A small network was shown many inputs. Here are its activations along a few directions, one row for each input.
In each table, some parts of the input vary, and every possible input appears once, in random order.
A made-up example of a description, with smaller parts first: one of 2 separate values, together with either a single point or one of 11 places around a ring or (one of 5 places around a ring, together with one of 6 places along a line).
Shared parts are said once, and a part with two or three values counts as separate values.
In the rows, zero is written as 128.

Other details of the inputs vary at random and push rows far along two fixed directions, the same in every table; ignore that.

Rows:
x1: [160 148  94 127 155 122 157 139 160 124 145 124 159]
x2: [151 116 146 134 170 111 147 134 163 149 152 169 168]
x3: [139 100  84 117 166 124 102 147  87 102 116 102 107]
x4: [ 90 115 115 123  82 145 113 111 107 128 129 126 112]
x5: [114 127 173 167 115 111 136 155 160 168 125 169 169]
x6: [ 89 123 152 148  66 145  89  92 121 119 115 136 109]
x7: [ 94 105 188 136 100 128 134  84 158 153 156 208 147]
x8: [167 141  60 126 175 132 120 137 104  90 120  58 108]
x9: [145 109  97 117 163 129 107 123 110 104 129 110 116]
x10: [153 151 148 160 143 110 148 142 181 138 134 154 174]
x11: [ 91 115 204 108  61 116 152 130 153 169 157 174 132]
x12: [ 99 133 133 119 102 156 114  90 107 129 108 131 106]
x13: [128 123  73 127 138 137 105 133  76  95 109  70  87]
x14: [168 150 135 159 160 109 145 157 175 139 131 137 176]
x15: [125 136 150  86 109 134 124 123 104 115 114 107  86]
x16: [ 86 118 200 120  37 131  95 105 120 118 125 138  86]
x17: [146 144 129 134 179 117 163 168 144 167 115 144 168]
x18: [ 94 125 114 116  65 160 104  71 112 107 136 122  98]
x19: [116 144 107 109 108 164 104  75  98  98 107 106  90]
x20: [126 140  98 127 115 148 112  81 109  86 130  97  93]
x21: [136 104 144 137 171 105 143 159 146 161 141 167 165]
x22: [125 128 101 123 118 137 129 125 128 127 134 115 130]
x23: [162 146 128 148 171 113 166 145 166 150 148 136 168]
x24: [ 84 110 154 140  87 125 146 141 137 176 137 174 152]
x25: [ 78 113 150 151  64 139  89 115 103 126 105 138 106]
x26: [172 140  86 141 198 109 152 178 131 132 128  93 151]
x27: [107 128  99 114 121 151 106 120  76 113  91 102  91]
x28: [186 168  87 121 204 123 161 148 149 118 117 109 155]
x29: [182 114  94  80 180 109 110 159  98  75 130  66  87]
x30: [125 126 199 124 115 101 166 152 157 167 154 156 140]
Each input here is: one of 5 separate values, together with either a single point or one of 5 places along a line.
Changing only the choice among 5 separate values turns x15 into x16. The same change can be made to x27. Which row results? -> x25

Rows:
x31: [173 138  99 132 200 101 146 206 131 139  99  99 154]
x32: [111 100  91 112 127 140  89 114  72  95 124  84  78]
x33: [ 47 108 105 141  49 184  71  22  81  94 119 144  79]
x34: [ 75 114 142 129  72 150  92 108  69 122  99 117  76]
x35: [136 101  59 104 137 135  90 130  70  80 117  69  79]
x36: [ 97 119 148 166 119 144 137  93 157 174 137 199 176]
x37: [ 74 110 199 157  90 114 150 152 145 201 137 184 159]
x38: [184 125  97 128 227  98 154 194 124 138 125 113 154]
x39: [ 89 137 165 183 102 137 151 116 169 198 124 201 192]
x40: [ 75 112 136 121  59 148  83 116  85 118 104 123  91]
x41: [194 143 121 119 183  93 143 187 162 115 138 109 158]
x42: [101 118 138  91  63 145 115  89 105 107 139 114  77]
x43: [154 143  91  83 139 144 112 113  80  71 116  60  64]
x44: [145 138  95  76 117 142 103 116  97  73 123  74  79]
x45: [138 126 119 103 114 135  86 106 100  69 111  81  72]
x46: [195 164  92 155 193 120 149 139 177 119 135 115 176]
x47: [ 62 101 217 160  59 112 157 149 158 216 140 216 169]
x48: [ 49 128 105 154  41 179  78  47  84 104 101 128  87]
x49: [101 100 176 131 116 114 136 146 146 174 141 194 162]
x50: [145 138 156  99 143 117 154 139 150 138 131 136 131]
x51: [171 118  99 119 209 103 138 180 127 130 116 114 148]
x52: [ 91 139 194 172  80 130 150  78 190 166 156 213 173]
x53: [140 160  60 113 126 162 114  69 110  67 123  80  96]
x54: [101 115 220 145  91 106 150 126 171 173 163 184 151]
x55: [202 174  76 131 208 127 170 141 172 124 135 106 177]
x56: [186 132 117 126 169  94 150 179 156 118 145 103 147]
x57: [189 148 107 104 198 103 170 178 149 129 148  89 143]
x58: [158 135 162 131 152 104 145 151 146 133 138 133 137]
Describe the family of inputs behind these rows. -> one of 4 places along a line, together with either one of 2 separate values or one of 5 places around a ring
Changing only the place on the line of 4 turns x45 into x51. The same change can be made to x54. Which row results? -> x32
Which other rows does x53 become when the choice among 2 separate values takes its other values? List them by row number. -> x55

Rows:
x59: [200 151 164 121 169  72 187 207 177 107 147 118 141]
x60: [ 96  88 221  95 130 126 149 139 155 216 167 198 167]
x61: [125 146 230 134 123 122 154  67 192 178 147 236 168]
x62: [ 82 124 209 148  79  96 167 188 120 185 119 195 139]
x63: [208 142  81  97 188  96 170 159 195 128 167 150 196]
x64: [ 40  95 134 150  77 158 141  59  87 167 136 151  93]
x65: [ 64  85 178  81  85 127 112 101  72 100 142 163  60]
x66: [179 123  97  67 147  99 108 129  80  36 138  61  47]
x67: [ 73 114 163 115  45 165  88 127  77 172 103 113  97]
x68: [181 144 114 140 190 101 187 117 168 147 192 123 158]
x69: [ 77  61 178 152  58 143  31 101 105 138 130 130 103]
x70: [164 176  79 135 149 105 166 192 196 138 123 126 205]
x71: [ 66 174 175 147  48 166  92  51 125 115  80 144 103]
x72: [218 190 140 144 209 119 174 147 199 117 115 128 180]
x73: [182 117  95  55 139 139  78 106  91  80 139  34  69]
x74: [ 69  83 139 214  83 137  86  70 116 131 159 147 122]
x75: [170 152  38  91 100 160 100 104 130  33 123  63  97]
x76: [ 58 135 122 174  60 164 135  85  80 158 130 127 105]
x77: [164 104 112  96 201 115 148 200 122 183 111  94 149]
x78: [ 51  89 109 105  55 159 115  87 108 147 110 183 121]
x79: [ 88 140 181 115  50 141  99 127 135 159 118 100 112]
x80: [133 122  37 109 185 156 123  85  67  75 153  59  78]
x81: [150 181 103 180 166 106 189 160 172 155 149  92 173]
x82: [187 140  99  79 124 152  89 130 112  69 123  14  73]
x83: [170  92 138 174 190  58 118 219 140 110 134 134 151]
x84: [ 85 137 159 154  39 164 134  36 134 112 167 121  84]
x85: [167 156  59 140 169 116 172 214 154 161 112 142 210]
x86: [147 175  47 130 154 174  84 112  52  72  48  59  83]
x87: [153 107 137 116 202  69 190 225 126 158 115 144 144]
x88: [166 147 105 136 235 122 164 157 139 160  80 148 166]
x89: [ 76 124 174 112 122 168 108  46 111 131 117 197 110]
x90: [114 111 208 214 147 111 113 118 184 175 118 232 206]
x91: [138 114   7  62 154 164  89 103  78  46 125  84  94]
x92: [150 162  90 108 127 100 114 179  92  53  97  37  67]
x93: [ 88  80 159 189  83 112 106 132 188 167 150 234 209]
Changing only one part turns x80 into x65. The same change can be made to x74. Which row results? -> x83
Describe the family of inputs behind these rows. -> one of 5 separate values, together with either a single point or one of 6 places around a ring
Which other rows does x87 become when the choice among 5 separate values takes its other values? List them by row number. -> x64, x77, x78, x88
Start at x78 and move only the place on the ring of 6, one step at a time. The first step leads to x85. Which rows follow, in order? -> x70, x75, x63, x91

Rows:
x94: [116 151 160 151 100 134 135  94 170 131 145 159 151]
x95: [111 120 179 149 132  98 155 179 146 180 126 160 153]
x96: [151 164  95 131 143 138 126 101 144  90 124 101 122]
x97: [163 126 120 140 178  94 144 209 138 150 118  97 155]
x98: [ 83 122 140 152 102 132 136 139 125 166 112 164 154]
x99: [115 104 181 100 109 126 149  93 149 141 170 178 124]
x100: [191 139 143 119 175  87 156 204 163 140 129 109 159]
x101: [119 134 178 122  72 125 139 108 158 135 149 142 124]
x102: [ 84 148 144 126  62 164 109  48 128 106 125 136 104]
x103: [168 108 102  74 172 116 109 140  91  87 131  88  87]
x104: [173 126  86 148 221 116 158 144 148 152 141 150 184]
x105: [177 155  85 175 190 117 151 165 155 134 122 120 182]
x106: [134 133  72 146 155 125 121 162 108 117  99 103 131]
x107: [ 82  83 126 131 122 140 115 113 107 149 129 175 132]
x108: [ 84 113 167 131  83 131 116 141 109 160 118 134 112]
x109: [ 57 106 165 122  54 144  98 108  81 134 108 126  82]
x110: [131 126  77  97 137 158  90  50  99  67 137  97  83]
x111: [174 151  72 165 178 128 136 150 145 127 113 102 167]
x112: [171 163  85 133 157 132 126 119 156  95 126  86 141]
x113: [158 154 114 101 129 127 143 127 128  96 133  86 108]
x114: [147 117 192 113 155  94 189 137 187 181 183 199 176]
x115: [109  94  55 110 142 148  81 106  60  92 112  99  88]
x116: [119 143  66 148 113 163  91  82  88  81  97  89  89]
x117: [131 161 159 145 124 132 158 113 188 160 144 165 174]
x118: [ 84 116 140 163  92 129 118 139 124 152 119 161 146]
x119: [176 124  76 145 224 124 155 145 145 138 135 141 177]
x120: [ 91 138 133 160  90 155 126  86 125 145 114 156 140]
x121: [164 103 118  80 173 116 121 147 107  99 134 107 100]
x122: [154 140  70 145 177 121 136 189 125 141 106 102 159]
x123: [111 121 203 124  81 111 129 142 141 143 136 159 124]
x124: [132  93 105 104 170 116 112 149  84 122 129 104 102]
x125: [ 86 111 139 109  91 165 102  33 123 103 147 159  99]
x126: [ 89 121 188 103  47 141 103 107 110 130 122 136  85]
x127: [ 84 112 138 158  87 132 116 134 128 160 113 156 148]
x128: [142 123  94 128 146 118 102 172  87  97 109  63  97]
x129: [166 155  97  97 125 136 125 126 120  86 132  66  93]
x130: [142 144 181 134 111 105 165 142 176 146 160 155 154]
x131: [114 140 185 124  81 120 153 108 159 140 149 159 123]
x132: [141 134 212 133 134  85 177 182 182 183 140 185 170]
x133: [ 76 133 127 154  59 174  97  64 108 133 112 143 111]
x134: [159 140 118  94 140 119 123 157 106  96 111  79  99]
x135: [116  85  90  93 146 140  85 124  58  88 117  82  66]
Changing only one part turns x107 into x119. The same change can be made to x115. Which row results? -> x104
Changing only one part turns x105 into x94. The same change can be made to x111. Which row results? -> x112
Describe the family of inputs behind these rows. -> one of 6 places around a ring, together with either one of 2 separate values or one of 5 places around a ring
Which other rows does x134 become when the place on the ring of 5 takes its other values? List them by row number. -> x100, x123, x126, x132
